These are the activations of a small neural network, seen along a few directions. Each row is one input.
Each table varies a few parts of the input and shows all the possible inputs, shuffled.
A made-up example of a description, with smaller parts first: one of 8 places around a ring, together with either a single point or one of 11 places around a ring or (one of 3 separate values, together with one of 4 places along a line).
Shared parts are said once, and a part with two or three values counts as separate values.

Other details of the inputs shift rows strongly along two fixed directions, in all tables alike. That doesn't count.

Rows:
R1: [ 39 -29  -2  -3  14  -1 -11   1   9 -10  -7  15 -16 -24]
R2: [  1 -23  19  16   6 -44   9   8  13 -32   4  -7   1  14]
R3: [ -2 -18   5   8  -2 -45  10   1   3 -34   3 -12  12  -6]
R4: [-19  17 -14  -2 -14   8   9  -4  -1   1  15 -14  10   6]
R5: [  2  11 -14 -12  -4  37 -12  -1 -13  42  -5   6  -6  -7]
R6: [ 21 -34  12  -8  21  -5   3   2   9   0  -9   2  -4 -15]
R7: [-20  25   2   7 -14   6  -4   1   0   2  12  -6   1  16]
R8: [-11  22 -18  -3 -14  10  -3  -1 -10   9   7  -7  -1  -1]
R9: [ 27 -26   4   5  13  -4  -6  -3   9 -16  -3   6 -12 -19]
R10: [ 15   7 -11  -9  -2  48 -13  -3  -9  39  -3  13  -9 -12]
R11: [-26  28  -5   4 -15  -6   3   8  -3   8   4  -5   4  14]
R12: [ 21 -30   8  -4  11 -15   2   4  25  -1  -8  12  -9  -2]
R13: [-18  26  -5  -9  -8  13   2 -11 -15  -3 -15   7  12  21]
R14: [ -3  18 -14 -15  -6  30  -7  -4  12  42   0  20 -10  -1]
R15: [  5  17 -12  -7  -4  36 -16   3   7  29   1  19 -13  -2]
R16: [ 20 -31  16   2  23  -1   1  -1   4  -4  -5   2 -10 -13]
R17: [-48  47   5  13 -18 -32  18  -2 -27 -37  -1 -25  39  42]
R18: [ -2 -16  28  17   7 -32  10   4  -9 -33   1 -19   9  -4]
R19: [-21  21 -11   7 -12   8   8  -5  -6  -5  19 -16   5  10]
R20: [ 20 -32   8  -7  16 -10  -6   2   3   4 -11   8  -3 -18]
Description of these inputs: either one of 2 separate values or (one of 3 separate values, together with one of 6 places around a ring).
- Change only the place on the ring of 6 in R20. List by row number the other rows that result. => R5, R6, R10, R16, R18

Rows:
R21: [ -5  -9   6  10  -5 -31   7   6   6 -21  12 -13   4  -6]
R22: [-13  -2   9   9  -3 -24  11   8  -6 -12   6 -17  10  10]
R23: [ 10  -8   2  -6   7   0  -5  -2  -3   0 -17  11   3  -3]
R24: [  9 -13   6   2   4   0  -4   4  12   7   5   4 -11 -10]
R25: [13 -5 -2  0  3  2 -8 -1  2 -6 -9 13 -5 -1]
R26: [ 13 -15  -4  -4   3   4   0  -1   1   1   0  -1  -2 -10]
R27: [ 11  -7   8  -2   8   0  -6   2   2   2 -16  15  -2   3]
R28: [-6  6 -5 -4 -7 10 -2  0  5 18  9  0 -4 -6]
R29: [ 12 -16   1  -2   9   4  -1   2   0   6  -2  -1  -4  -7]
R30: [  8  -9   6  -3   9   1  -2  -3  12   0 -10  14  -6   3]
R31: [-18  22  -4   1 -13  -4   4  -1 -17  -9  -1  -8  15  11]
R32: [ 11 -10   0  -3  12   5  -1  -5  -1  -4 -10   6  -4  -6]
R33: [-31  16  15  14 -10 -45  14   9 -17 -32  -2 -21  25  25]
R34: [ 12 -13  -8  -3   0   2  -2  -1   5   0   3   1  -5  -8]
R35: [  9  -2  -5  -5   1  -4  -5   0   8  -1 -12  15  -1   0]
R36: [ 10 -10   9  -3  12   3  -1  -3   6   1 -11  11  -3   1]
R37: [ 10 -15   2  -5   5   0   1   1   5   8  -3   3  -1  -4]
R38: [ 13 -15  -3  -1   7   5  -1   2  -1   2   0  -1  -6  -9]
R39: [  7  -9   3  -5  11  -2  -1  -2  10   2 -12  12  -6   1]
R40: [  7  -6   2  -5   7  -5  -5   3   6   4 -16  16  -4   3]
R41: [ -4  17 -11  -4  -4  10  -6   0   0  10  -5  10  -2   7]
R42: [  9 -14   5   0   8   0  -2   4   4  10   1   0  -8 -14]
R43: [ 12 -15   8   3   7   5  -4   2   2   5   4  -1  -7 -15]
R44: [  8 -14   0  -3   6  -1  -1   4  10   9  -2   5  -8  -2]
R45: [-16  26 -16 -10 -14  36   0  -5 -12  31  11  -6   4   6]
R46: [-13   3   3  12  -7 -25   7   8   1 -16  16 -17   3  -1]
R47: [-14  37 -22 -10 -17  32  -6  -8 -11  22   1   6   3   9]
R48: [ 12  -7  -1  -2   8   2  -6   0  -5  -3 -15   9  -2  -5]
R49: [ -5  14 -10  -7  -4  13   0  -7   6   8  -1   7   0   5]
R50: [ -4  -7   5   6   0 -29   9  -3   0 -32  -2  -8  10   3]
R51: [ 14 -13  -3   2   2   5  -4   0   6  -1   5   2  -8  -6]
R52: [-18  33 -12  -9  -6  37  -1 -10 -14  26   1   0   3  10]
R53: [ 10 -11  -6  -3   0   0  -1   2  12   3   3   4  -5  -5]
R54: [ 10 -15   3  -2   5   2  -2   0   1   6   2  -1  -3 -18]
R55: [ 12  -5  -5  -2   5  -1  -7  -1   0  -4 -12  11  -4  -3]
R56: [ 14  -7   3   0   6   4  -7   0  -3  -5 -12  11  -3  -3]
R57: [ 11 -10  -1  -6   8   4   0  -7   0  -5 -10   7   0  -7]
R58: [  8 -14  -1  -5   3  -2   0   2  11   8  -2   6  -4  -3]
R59: [-15  39 -16  -6 -16  32  -8  -4  -4  23   4  10   0  15]
R60: [ -2  -5   5   8  -3 -10   5   4  -6 -15   9 -14   4   3]
R61: [-41  29  13  15 -15 -25  17   0 -21 -30  11 -29  26  28]
R62: [ 13 -16   5   0   8   6  -2   2   2   4   0   1  -4  -5]
R63: [  9  -6   5  -3   6  -2  -6   2   8   2 -14  17  -4   5]
R64: [-17   7   7   4  -8 -30   7   4  -3 -19  -7  -3  15  16]
R65: [-1 12 -7 -2 -2 18 -3 -8  0  3  2  5 -3  4]
R66: [ 10 -14   3  -1   5   1  -2   4  12   7   1   6  -8   0]
R67: [ 10 -15   4   1   9   3  -3   2  -1   7   2  -2  -7 -17]
R68: [-10   1   6  15  -9 -21   6   4  -3 -22  19 -19   3  -2]
R69: [-16  31 -21  -6 -15  32  -2  -1  -1  29  16  -3  -4   9]
R70: [-16  33 -15  -2 -18  34  -5  -2   0  28  22  -4  -7   1]
R71: [ 12 -15   6   0   7   3  -1   3   6   7  -1   4  -5  -2]
R72: [ 12 -13   0   1   7   3  -3   2   0   2   4  -3  -9 -19]
R73: [  9 -14   4  -2   5  -1  -1   1   5   9   1   1  -4 -14]
R74: [-12  -1   5   9  -8 -21   9   3  -9 -19  14 -22   9  -6]
R75: [  8 -10   5  -7  10   0   1  -5   5   2 -14  10   1  -1]
R76: [-17   4   8   3  -4 -27  11   0   1 -20  -2  -7  13  14]
R77: [-20  35 -11 -10  -7  34   0  -8  -9  29   0   2   2  14]
R78: [-12   5  14  10  -3 -23   5   4 -13 -23  -5  -9  15  14]
R79: [ 13 -14   4   3   5   6  -4   1   2   0   7  -2  -9 -17]
R80: [ 12 -12  -5   0   0   1  -3  -1   6   1   7  -1  -8 -18]
R81: [11 -8 -4 -2  9  2 -2 -6  4 -5 -7  7 -6 -5]
R82: [-31  40 -19   2 -24  18   5  -2 -15  12  23 -20   7  16]
R83: [-14   7   4   8  -2 -25   9   1   1 -24   2  -9   9  12]
R84: [-13  -1  15  13  -5 -23   8   7  -4 -14  13 -18   7   2]
R85: [10 -6  1 -1  7  3 -3 -3 13 -4 -5 12 -6  1]
R86: [-14  31 -18  -4 -17  35  -4  -2   0  27  18  -2  -4  11]
R87: [  7 -13   2   0   6  -2  -3   4  10   9   2   3 -11 -12]
R88: [ -7   3   8   0  -2 -20   4   2  -6 -11 -11   0  13  10]
R89: [-18  17  -6   8 -14  -3   4   2  -9  -3  20 -19   2  -1]
R90: [ 13 -10   4  -1  10   7  -2  -5   1  -7  -8   7  -4  -4]
R91: [ 11  -8   3  -3  10   1  -6   1  -5   1 -17  10   0  -2]
R92: [-15   2  10   4  -1 -22  11  -3  -9 -23  -3 -12  17   9]
- Changing only one part turns R23 into R88. The same change can be made to R78. Which row results? => R27
- Changing only one part turns R68 into R24. The same change can be made to R25. Which row results? => R63
- Describe the family of inputs behind these rows. => one of 3 separate values, together with one of 4 places along a line, together with one of 6 places around a ring
- Change only the choice among 3 separate values in R42. List by row number the other rows that result. => R73, R84
- Change only the place on the ring of 6 in R71. List by row number the other rows that result. => R51, R60, R62, R66, R86
- Change only the choice among 3 separate values in R72. List by row number the other rows that result. => R74, R79
- Change only the place on the ring of 6 in R61. List by row number the other rows that result. => R30, R36, R65, R85, R90
- A walk changes only the place on the line of 4. It starts at R42 and steps to R22. List the rest of the walk in order. => R77, R33
